A small network was trained on made-up records. Each row is its average activation on records with the value named, seen along a few directions.
Values that are neighbours, or in one group, have similar rows; names and order tell nothing.
(in the rows, 500 means zero)
Strong random noise was added to every row along 4 fixed directions; ignore it. To show where, here is one row again and again, with new noise each time:
[549 579 510 458 496 523 505 505 429 475 542 377 396 510]
[580 783 581 413 504 586 596 769 675 446 255 383 610 490]
[429 518 404 503 555 480 390 614 652 603 529 652 378 470]
[597 583 646 388 593 524 448 615 491 512 369 487 427 391]
[623 493 716 351 648 498 382 568 412 526 374 544 371 342]
[503 641 349 582 419 545 530 384 344 545 748 216 253 483]


B, 20 values:
b6: [593 374 641 511 494 566 470 579 530 379 421 746 585 511]
b1: [545 728 573 505 583 510 386 783 759 798 270 623 469 247]
b4: [513 617 408 677 300 561 617 543 606 453 571 392 511 500]
b2: [557 279 648 653 616 520 265 469 515 705 579 861 310 229]
b7: [594 467 649 347 649 533 557 457 461 429 231 516 644 381]
b3: [449 479 463 436 540 452 506 477 511 402 469 498 595 641]
b20: [509 728 339 633 440 578 635 397 532 640 429 220 553 381]
b17: [464 542 481 552 570 397 399 410 412 665 550 476 333 287]
b5: [568 317 697 514 461 561 530 536 461 388 523 642 590 512]
b13: [503 331 517 435 631 448 420 410 466 506 396 652 530 378]
b12: [598 434 779 340 519 395 484 509 357 478 382 529 463 446]
b19: [537 426 583 661 583 621 351 521 517 631 525 699 287 232]
b11: [450 535 603 443 592 534 486 548 441 545 411 403 513 414]
b10: [462 531 510 384 473 482 518 679 708 390 423 650 646 687]
b14: [420 635 388 533 541 515 459 524 586 612 461 444 473 345]
b9: [458 636 403 619 528 473 575 467 556 636 401 379 493 282]
b18: [534 631 506 472 529 505 454 576 515 582 534 471 385 379]
b16: [384 334 325 581 533 470 502 323 332 609 605 437 463 436]
b15: [615 555 837 287 515 528 628 778 513 338 227 421 808 592]
b8: [368 467 245 602 434 421 437 284 471 595 728 487 464 656]
Each value of B is a pair of two hidden parts, and every pair occurs once (5 first parts, 4 second parts).
Changing only the second part turns b2 into b8. b4 has the same second part as b2; what does that change turn b4 into?
> b17
Changing only the second part turns b20 into b1. b9 has the same second part as b20; what does that change turn b9 into?
> b12
Changing only the second part turns b10 into b19. b15 has the same second part as b10; what does that change turn b15 into?
> b5

U, 20 values:
u8: [341 390 496 300 609 377 409 802 807 543 255 816 729 637]
u10: [487 742 251 673 335 650 800 582 704 405 485 286 705 650]
u15: [554 355 518 237 508 423 589 382 358 258 499 445 648 814]
u4: [322 416 349 468 515 466 490 557 764 368 400 752 745 710]
u19: [553 497 623 409 434 403 682 401 362 222 348 341 749 731]
u6: [575 405 633 544 488 489 484 418 390 499 427 477 451 347]
u18: [434 395 434 546 316 523 530 428 479 256 791 578 475 856]
u12: [346 565 329 486 561 357 424 626 703 666 430 629 461 489]
u2: [520 644 437 605 463 592 432 626 652 628 665 553 288 331]
u5: [486 542 378 498 466 518 628 411 517 421 508 341 571 562]
u20: [447 313 422 441 461 383 549 352 553 318 535 570 787 903]
u16: [425 676 310 713 380 597 638 562 683 580 500 455 629 592]
u9: [442 442 395 419 509 386 444 326 380 564 627 430 457 700]
u11: [543 549 413 670 477 608 538 382 415 490 571 362 459 384]
u1: [435 344 430 394 671 399 292 394 368 575 597 637 294 468]
u7: [430 486 406 572 271 501 542 534 631 387 717 611 593 886]
u3: [233 552 207 579 430 517 641 625 821 485 461 574 748 736]
u17: [632 739 689 526 510 672 613 744 549 607 175 305 641 136]
u13: [565 366 749 432 471 425 448 744 686 351 378 878 604 583]
u14: [468 265 567 508 478 490 356 655 620 508 644 815 419 556]
Each value of U is a pair of two hidden parts, and every pair occurs once (5 first parts, 4 second parts).
Changing only the second part turns u7 into u20. u18 has the same second part as u7; what does that change turn u18 into?
> u4
Changing only the second part turns u8 into u14. u12 has the same second part as u8; what does that change turn u12 into?
> u13
Changing only the second part turns u10 into u15. u16 has the same second part as u10; what does that change turn u16 into?
> u9
Changing only the second part turns u19 into u6. u3 has the same second part as u19; what does that change turn u3 into?
> u17
